These are the activations of a small neural network, seen along a few directions. Each row is one input.
In each table, some parts of the input vary, and every possible input appears once, in random order.
Descriptions start from the smaller parts, as in this example, which fits no table here: one of 5 places around a ring, together with either a single point or one of 11 places around a ring or (one of 3 separate values, together with one of 4 places along a line).
Shared parts are said once, and a part with two or three values counts as separate values.

Other details of the inputs vary at random and push rows far along three fixed directions, the same in every table; ignore that.

A family of inputs:
R1: -23.0  -16.4  13.4  20.6  -15.6  -9.1  -24.0  -37.3  10.9  -32.6  -13.3  28.1
R2: 6.1  23.0  19.2  36.7  32.4  6.0  -20.4  6.2  -22.6  -20.9  15.3  -15.0
R3: -4.3  -15.8  -22.6  -7.7  -15.8  -2.8  6.7  -6.2  12.5  -1.9  -14.3  -16.2
R4: 14.2  -5.8  -20.4  -2.8  -28.7  -1.8  11.2  13.5  36.7  24.7  -49.4  -9.2
R5: 14.8  -4.9  -42.0  -51.0  15.4  11.9  5.4  20.4  -18.1  17.8  27.0  -9.0
R6: -22.7  23.6  23.2  34.4  2.6  -6.4  16.3  -17.5  -15.6  -5.3  -9.5  -5.1
R7: -25.4  3.1  1.5  -13.4  5.0  -13.7  11.6  4.1  -15.4  -2.4  24.9  12.1
R8: -1.0  -25.7  -25.7  -25.9  4.4  14.9  18.1  18.3  -22.4  9.7  27.8  -26.7
R9: -2.2  -16.7  28.2  20.5  0.3  -13.5  -24.7  -34.5  4.2  -21.5  -20.7  12.6
R10: -13.9  -11.7  20.9  6.2  7.3  -24.0  5.4  -20.7  5.8  -28.3  -18.7  -21.2
R11: -4.3  35.2  -30.4  3.9  -38.6  10.5  25.1  5.2  42.4  36.0  -30.6  13.0
R12: 3.7  7.4  -25.2  -18.6  -14.9  -1.6  25.8  44.9  25.9  19.6  11.4  -26.6
R13: 4.1  25.0  33.5  23.3  38.6  -16.5  8.0  -6.6  -56.1  -16.0  13.6  -15.4
R14: 10.3  17.9  -48.9  -26.4  -9.1  15.3  13.6  23.5  12.2  32.8  6.8  -12.8
R15: 15.2  11.9  -13.8  4.0  -13.1  5.3  -11.0  30.4  34.2  25.7  5.6  1.6
R16: -6.7  -68.1  -21.9  -62.9  6.9  -15.6  -3.6  -5.7  -8.6  -9.7  9.9  17.1
R17: 6.5  29.1  32.4  63.4  -1.1  -0.8  -16.6  -16.0  18.2  -8.8  -41.9  -6.9
R18: 7.8  -4.9  7.0  16.7  -19.4  -2.7  -13.2  -1.1  31.8  11.8  -21.8  16.7
R19: 21.4  36.0  8.4  9.5  40.0  1.9  7.6  -7.6  -53.7  -1.3  10.2  -18.6
R20: -13.2  -26.2  14.2  -7.6  -7.5  -29.0  2.6  -17.0  14.7  -21.6  -32.9  0.8
R21: 0.6  8.7  1.8  9.3  -21.3  5.5  -8.5  -3.6  30.0  14.6  -4.6  1.7
R22: 4.0  18.1  19.8  36.5  21.5  25.0  2.5  0.4  -37.0  -15.6  34.9  -20.4
R23: -10.0  -55.2  -15.7  -48.5  12.8  -11.1  -5.2  -11.7  -14.3  -18.5  17.5  0.3
R24: 9.3  24.2  -20.7  -1.5  -32.7  -2.2  16.7  -1.4  35.5  27.2  -48.8  27.5
R25: 4.6  18.3  -12.0  27.9  -41.3  5.1  -6.1  8.1  61.8  20.5  -23.7  6.3
R26: 26.3  27.6  23.6  29.2  47.1  19.3  -7.3  35.6  -40.2  -5.5  37.5  -24.4
R27: 25.7  45.0  -16.4  -12.3  36.5  13.8  16.3  23.7  -47.3  12.2  42.4  -26.4
R28: -5.8  -59.8  7.9  -48.4  -3.1  -3.4  -22.9  -11.3  -10.2  -2.4  28.9  36.7
R29: 20.8  4.9  -27.0  -34.2  -1.1  16.9  11.6  25.1  -8.7  27.1  -8.6  -3.9
R30: -5.7  -45.9  -14.3  -62.7  19.5  -3.7  -8.4  -26.8  -27.2  -10.3  6.4  24.7
R31: 8.7  -13.4  22.2  -1.7  6.0  -3.8  -19.8  -14.4  -3.7  -1.0  4.1  1.5
R32: 28.1  21.6  -17.8  -3.3  11.5  12.4  -2.0  62.3  20.8  23.7  26.3  3.2
R33: -6.5  23.6  31.5  30.9  7.8  -18.9  9.1  -16.3  -15.4  -9.3  -28.1  1.9
R34: -3.0  -8.7  -2.9  -3.3  7.0  23.5  2.0  25.7  -11.1  -8.0  46.4  14.4
R35: 17.1  5.9  -8.5  -1.4  3.0  2.6  -10.3  33.0  17.6  12.9  11.7  6.9
R36: 6.0  26.1  -14.1  29.5  -35.6  -4.0  -10.3  14.1  72.7  19.5  -37.2  15.7
R37: -13.7  -26.6  28.8  -2.8  -7.6  -20.0  3.6  -21.6  -2.1  -28.3  -35.1  -0.4
R38: -33.3  -62.7  -7.3  -51.6  -9.2  -9.3  13.7  2.5  -10.9  -18.0  29.0  13.9
R39: 2.4  21.8  36.4  45.2  1.7  -2.4  -19.5  -33.7  -0.4  -10.8  -26.2  -22.6
R40: -0.6  9.9  -5.1  -0.4  27.3  21.5  8.8  -10.6  -51.5  3.6  14.6  -33.7
R41: -27.6  -39.2  18.0  -9.7  -30.7  5.3  -7.1  -42.1  12.1  -15.9  -1.1  33.5
R42: -33.8  -23.0  -9.5  -28.7  -18.2  -14.9  -4.2  -45.6  0.4  -19.7  -9.8  43.6
R43: 3.7  30.5  38.6  73.3  2.5  19.3  0.3  -29.7  -21.2  -12.1  -9.4  -34.7
R44: -23.0  3.8  21.6  6.8  11.0  -28.9  3.6  -24.2  -13.5  -18.1  -3.2  15.1
R45: 18.6  28.6  -29.8  -1.2  -3.5  23.8  -0.4  66.2  27.0  24.6  36.5  0.3
Description of these inputs: one of 5 places along a line, together with either one of 4 places along a line or one of 5 places around a ring.
Q: Changing only the place on the line of 5 turns R38 into R37. The same change can be made to R41. Which row results?
A: R28
Q: List by row number the other rows that have the place on the line of 5 in common with R3.
A: R1, R7, R12, R14, R21, R25, R42, R45
Q: Start at R11 and move only the place on the line of 5, one step at a time. The first step leads to R42. Which rows follow, in order?
A: R27, R19, R24
Q: Change only the place on the line of 5 in R9. List by row number the other rows that result.
A: R15, R18, R25, R43
Q: Start at R5 and move only the place on the ring of 5, one step at a time. The first step leads to R23. Which rows follow, in order?
A: R10, R44, R27
Q: Start at R39 and move only the place on the line of 4, one step at a time. The first step leads to R15. Which rows follow, in order?
A: R36, R2

A family of inputs:
R46: 5.2  -43.8  -5.3  -47.3  -13.8  -11.6  -4.0  44.3  24.7  13.5  24.9  33.9
R47: 44.6  37.6  -20.0  4.5  -9.7  30.2  -9.8  38.4  27.6  51.7  3.5  -1.3
R48: -33.7  -20.1  19.4  -16.7  -1.7  -36.2  10.5  -28.6  -15.7  -23.9  -13.3  31.8
R49: 19.8  29.4  -33.7  4.6  -23.2  20.1  21.7  82.4  39.6  37.4  44.3  -15.7
R50: 15.2  31.6  63.9  74.4  26.1  -12.5  -22.2  -38.8  -13.9  -27.9  -51.4  -17.0
R51: 21.1  17.1  24.8  34.8  -1.1  16.3  11.1  26.1  -3.1  13.1  3.5  -45.3
R52: -40.7  -31.0  15.0  -15.1  -14.1  -19.9  19.8  -44.9  -22.1  -24.6  -7.0  19.4
R53: 41.6  8.1  12.9  -3.7  52.9  55.8  6.5  52.6  -93.6  11.7  91.4  -65.4
R54: -13.9  -8.5  6.5  16.5  12.6  24.2  -10.6  -10.6  -28.6  -23.3  43.9  -8.2
R55: -7.9  -54.5  -53.5  -69.7  -6.0  -3.8  -7.8  24.0  32.2  -6.8  26.0  9.7
R56: -4.9  -0.5  19.0  7.6  38.7  -10.3  -24.4  -1.9  -32.2  -33.3  34.2  15.4
R57: -15.4  26.6  -21.6  16.0  -42.4  10.4  32.5  -17.3  34.9  30.0  -46.1  -0.4
R58: -12.6  -13.7  -17.4  -44.5  -7.3  -26.9  7.4  -2.1  5.8  3.0  -9.6  56.7
R59: -29.9  -46.3  -1.8  -47.1  29.9  -26.3  6.4  -69.2  -60.5  -47.8  -22.2  -18.8
R60: 19.9  -8.2  -5.3  24.2  -19.9  -6.0  -4.2  -8.2  55.1  14.3  -81.4  -44.7
R61: -12.8  -5.1  -29.5  -45.1  -17.0  -3.7  -3.1  -30.4  2.8  18.2  -6.8  54.2
R62: -7.7  27.5  10.4  47.1  -22.8  -17.6  -5.1  9.2  58.1  -2.0  -29.8  7.6
R63: 11.9  53.6  16.3  59.2  18.7  17.9  -24.7  -25.1  -11.3  -3.2  -4.1  -12.1
Q: What is each input in this table made of?
A: one of 3 separate values, together with either a single point or one of 5 places around a ring
Q: Changing only the choice among 3 separate values turns R59 into R55. The same change can be made to R52. Which row results?
A: R49
Q: Change only the choice among 3 separate values in R56. List by row number the other rows that result.
A: R50, R58
Q: List by row number the other rows that have the choice among 3 separate values in common with R53.
A: R46, R47, R50, R51, R60

A family of inputs:
R64: -29.6  -6.7  33.7  18.3  -1.8  -37.9  -23.7  -79.8  9.8  -40.6  -58.2  47.9
R65: -24.4  -21.8  49.3  69.1  -30.6  -8.5  -46.2  -88.1  41.7  -38.2  -62.0  33.8
R66: -2.6  42.4  -17.3  24.9  -66.6  -3.1  16.0  -13.3  87.7  44.1  -75.7  33.1
R67: 14.2  -43.2  -58.2  -88.0  -14.1  8.0  -31.6  83.0  50.6  17.1  70.7  66.0
R68: -25.1  41.6  -26.4  32.3  -68.7  -20.8  28.7  -4.1  93.5  29.5  -65.2  20.2
R69: -27.9  -4.4  19.6  30.2  -10.8  -13.6  19.3  -30.6  0.1  -31.6  -24.9  -15.8
R70: 49.5  23.9  -29.2  -6.7  -18.2  19.2  16.3  67.0  49.7  61.2  -10.0  -46.3
R71: 18.6  30.6  66.5  66.6  55.3  12.5  4.0  3.7  -85.5  -31.4  25.7  -73.8
R72: -25.1  -32.7  39.8  23.4  -6.2  -20.5  -31.9  -95.3  -4.7  -36.5  -74.6  33.7
R73: -16.4  11.8  13.5  19.7  -4.7  -29.8  -5.6  -4.2  20.1  -7.9  -18.4  22.8
R74: -11.8  -72.9  -27.6  -72.0  -28.2  -5.8  -3.9  1.5  30.9  2.2  -0.9  21.6
R75: 35.7  64.7  51.2  58.3  60.8  20.0  -3.7  -13.4  -96.4  -10.3  22.3  -56.2
R76: -11.5  -7.2  -35.8  -58.4  -4.0  -1.1  17.8  4.0  -17.2  7.2  35.9  30.3
R77: 29.3  9.5  4.1  -14.7  76.6  6.9  -7.6  10.7  -81.1  -6.0  43.8  -28.1
R78: -37.7  -69.4  16.2  -26.9  -20.8  -15.9  1.8  -26.7  -0.7  -37.0  4.5  40.0
R79: 1.6  -29.6  -29.8  -60.6  3.2  14.1  3.5  8.3  -19.3  18.5  21.5  24.2
R80: -8.1  -37.6  -46.3  -84.5  16.3  5.6  10.6  6.6  -42.8  2.0  45.6  21.9
R81: 3.0  -22.2  19.8  5.9  22.3  -23.2  -15.7  -26.5  -3.9  -26.0  -29.8  -24.7
R82: -15.3  -49.6  -8.6  -65.3  1.4  -6.7  -5.8  30.5  -26.5  3.4  66.0  47.7
R83: 25.1  60.9  -38.6  40.1  -8.6  40.7  10.2  56.7  28.3  40.9  21.9  -47.0
R84: -15.9  -3.0  30.3  -1.3  31.0  3.7  4.5  -7.3  -65.9  -22.5  49.7  -8.8
R85: 45.5  92.0  -5.5  92.9  -10.8  52.6  11.1  45.6  39.8  49.9  -10.9  -65.2
R86: 34.8  45.1  -23.8  14.3  -11.0  3.3  30.3  91.1  52.8  43.9  0.2  -23.1
R87: -5.8  -22.4  3.1  -17.4  38.2  0.3  1.4  -19.4  -61.1  -31.9  23.0  -54.4
Q: What is each input in this table made of?
A: one of 4 places along a line, together with either a single point or one of 5 places around a ring
Q: Changing only the place on the line of 4 turns R81 into R74. The same change can be made to R86. Which row results?
A: R78
Q: List by row number the other rows that have the place on the line of 4 in common with R83.
A: R68, R69, R76, R80, R87
Q: List by row number the other rows that have the place on the line of 4 in common with R82.
A: R65, R70, R71, R72, R75

A family of inputs:
R88: 33.1  46.3  -1.3  37.7  26.6  30.1  18.7  5.6  -42.4  16.5  2.0  -63.1
R89: -19.8  -19.0  46.4  8.0  40.4  -30.7  -12.3  -66.4  -71.3  -57.1  -26.6  -14.9
R90: 28.1  45.4  -19.4  6.1  -3.1  31.2  18.2  37.0  5.3  45.7  28.1  -9.8
R91: -20.5  -28.7  54.0  38.1  26.5  -2.0  -17.0  -31.2  -38.4  -59.2  13.9  -27.7
R92: -26.1  33.2  48.7  76.5  -1.5  -11.5  -17.0  -85.3  -7.3  -38.5  -58.6  5.7
R93: -10.3  -83.3  21.5  -69.8  43.2  -16.3  -30.2  -9.5  -51.6  -40.5  59.8  37.7
R94: 20.1  40.8  -23.6  -14.7  0.1  4.9  14.9  61.7  4.2  44.8  25.4  2.5
R95: -7.2  -39.3  -34.9  -77.5  -0.3  2.6  3.6  6.8  -25.2  -4.0  34.6  17.1
R96: -22.9  57.9  16.1  90.0  -55.2  -11.3  22.7  -21.0  83.3  5.8  -81.0  1.8
R97: 30.7  10.4  11.7  12.7  51.2  37.4  -14.9  25.2  -64.5  -5.2  53.1  -48.8
R98: -11.0  -72.1  -38.7  -62.4  -53.6  -20.1  -17.2  11.3  87.6  9.1  -15.0  80.1
R99: 38.0  29.8  -45.9  -33.8  6.4  12.3  27.1  70.4  7.5  53.7  23.5  -26.9
R100: 31.2  46.7  -8.0  38.2  -17.3  15.4  -4.3  29.3  48.1  31.7  -27.4  -31.4
R101: -52.4  -54.8  -16.3  -26.9  -61.5  -33.1  13.7  -35.3  62.6  -10.1  -53.2  31.7
R102: -10.9  -13.5  -10.5  -22.2  -1.9  -9.0  -5.9  1.4  2.1  7.3  21.4  45.9
Q: What is each input in this table made of?
A: one of 3 separate values, together with either a single point or one of 4 places along a line
Q: Changing only the choice among 3 separate values turns R88 into R97. The same change can be made to R101. Which row results?
A: R91
Q: Start at R94 and move only the place on the line of 4, one step at a time. The first step leads to R102. Which rows follow, in order?
A: R92, R90
